Questions about the array below.
1) Report the entry directly below the centre entry.
2) Report the entry just right of the centre entry.
3) Report the entry directly above the smallest entry.
4) Report the second entry, reading row by row.
5) Report the entry directly above -27.
6) Report the entry directly below -22.
7) Report the last entry in the row that holds the smallest entry.
8) Report the bottom-right entry.
array([[-25,  -9,  -6, -11,  -3,  14,   0, -22,  24, -19, -11,  -6,  -2],
       [-20,   3,   9, -27,   7,   5,  -2, -23,  23, -18, -16,  -7,  -2],
       [ -8, -14, -19, -16,   9,   4,   1, -15,  21, -18,   9,  -2,   2],
       [ -9, -14, -19, -26,   6,  11,  -1, -29,  19, -16,  13,  -1,   2],
       [-18,   4,   9, -13,   2,  -1,  -3,  -8,  16, -14,  17,   0,   3],
       [ -6, -14, -17, -15, -10,   1,  -8, -15,  23, -19,   5,  -3,   1],
       [-10, -14, -19, -23,  12,  10,   3, -25,  24, -20,   0,  -4,   0]])
1) -3
2) -29
3) -15
4) -9
5) -11
6) -23
7) 2
8) 0

Read these off the row that follows.
1) Give the entry just left of the largest entry.
2) Give the median entry.
3) Give the entry just right of -3.
[ 28  -3  32   1  24   0   0   2 -32 -15  13]
1) -3
2) 1
3) 32

A = [[83, 61, 58, 68, 79, 72, 79, 74, 68, 78, 101, 126, 192], [173, 226, 229, 193, 143, 101, 79, 74, 68, 64, 79, 63, 85], [83, 61, 87, 68, 79, 72, 79, 74, 88, 135, 207, 251, 227], [83, 61, 58, 68, 79, 72, 79, 74, 88, 135, 186, 219, 227], [233, 226, 172, 110, 79, 72, 79, 74, 68, 64, 79, 63, 85], [83, 61, 87, 68, 79, 72, 79, 74, 68, 78, 122, 157, 227], [83, 94, 115, 172, 208, 245, 204, 158, 109, 78, 79, 63, 85], [83, 94, 87, 130, 186, 245, 235, 186, 130, 92, 79, 63, 85], [83, 61, 87, 68, 57, 72, 79, 74, 68, 106, 143, 188, 227], [83, 61, 58, 89, 100, 158, 204, 242, 212, 163, 122, 94, 85], [83, 61, 87, 68, 79, 72, 79, 74, 68, 92, 122, 157, 227], [83, 61, 58, 68, 79, 72, 79, 74, 88, 135, 186, 219, 227], [233, 226, 201, 151, 100, 72, 79, 74, 68, 64, 79, 63, 85], [203, 226, 229, 172, 122, 101, 79, 74, 68, 78, 79, 63, 85], [83, 61, 87, 110, 143, 187, 235, 214, 171, 121, 101, 63, 85]]
The entry just left of the centre entry: 245
The 1st entry in reading order: 83
Give the second entry in reading order.
A: 61
Give the entry just right of 115.
A: 172
The entry just right of the smallest entry -> 72
Give the fourth entry in reading order.
A: 68
The centre entry is 235
Give the entry just left of the largest entry.
A: 207
The entry just left of the smallest entry: 68
The entry just right of the centre entry is 186

array([-0.10,  0.02,  0.12, -0.04, -0.10, -0.10, -0.02, -0.09,  0.13,
        0.10,  0.18,  0.18, -0.15,  0.09,  0.22, -0.09])
The entry just right of the smallest entry?
Answer: 0.09
The entry just right of the largest entry: -0.09
The entry just right of 0.13?
Answer: 0.10
The entry just right of -0.04 -> -0.10

[[-21   0   2  -6   3 -17  19   4]
 [  4  -9  24   5  12  12  -2  14]
 [ -3  -5 -25 -31 -26 -19  -2 -14]
 [-10  17   0  17 -21  14  28  30]
 [ 11 -20  26   3  30   0 -25   8]
 [-10  23   0  18 -11  22  32  29]
 [  1  -3  -2  15   0  12  -6  15]
 [-21  18   1  19 -11  17  26  33]
 [ -3 -25   8 -12   5  -2   0   3]
 [ 17  -6  23   9   8  18  -5  -6]
 [  9  22   8  18 -27  19  -4  17]
 [ -7 -22  17  -7  22 -20 -22   4]
 [-15 -18   3  23  27  -2 -11   9]
 [ 14 -15  17  19  20  12 -18  -2]]
Give the entry in the bottom-right corner.
-2
The smallest entry in the last column is -14
The third smallest entry: -26
Give the entry directly below the smallest entry.
17
The fifth entry, reading row by row is 3
The second entry on the diagonal from the top-right corner: -2
Give the 2nd-last entry, reading row by row.
-18
The first entry on the diagonal from the top-right corner: 4
Give the entry in the bottom-left corner.
14
The entry directly above -26: 12
Give the smallest entry in the first row.
-21
Give the top entry of the column that holds the smallest entry.
-6
Give the entry just left of -12.
8
Give the largest entry in the first row.
19
The entry just left of the largest entry: 26
The largest entry in the first column is 17
The bottom entry of the column that holds the smallest entry -> 19
Give the entry just left of the smallest entry.
-25
The entry directly above the smallest entry is 5
Give the largest entry in the last column.
33
The second entry in reading order -> 0
Give the 3rd-last entry, reading row by row.
12
The 2nd entry on the main diagonal -> -9
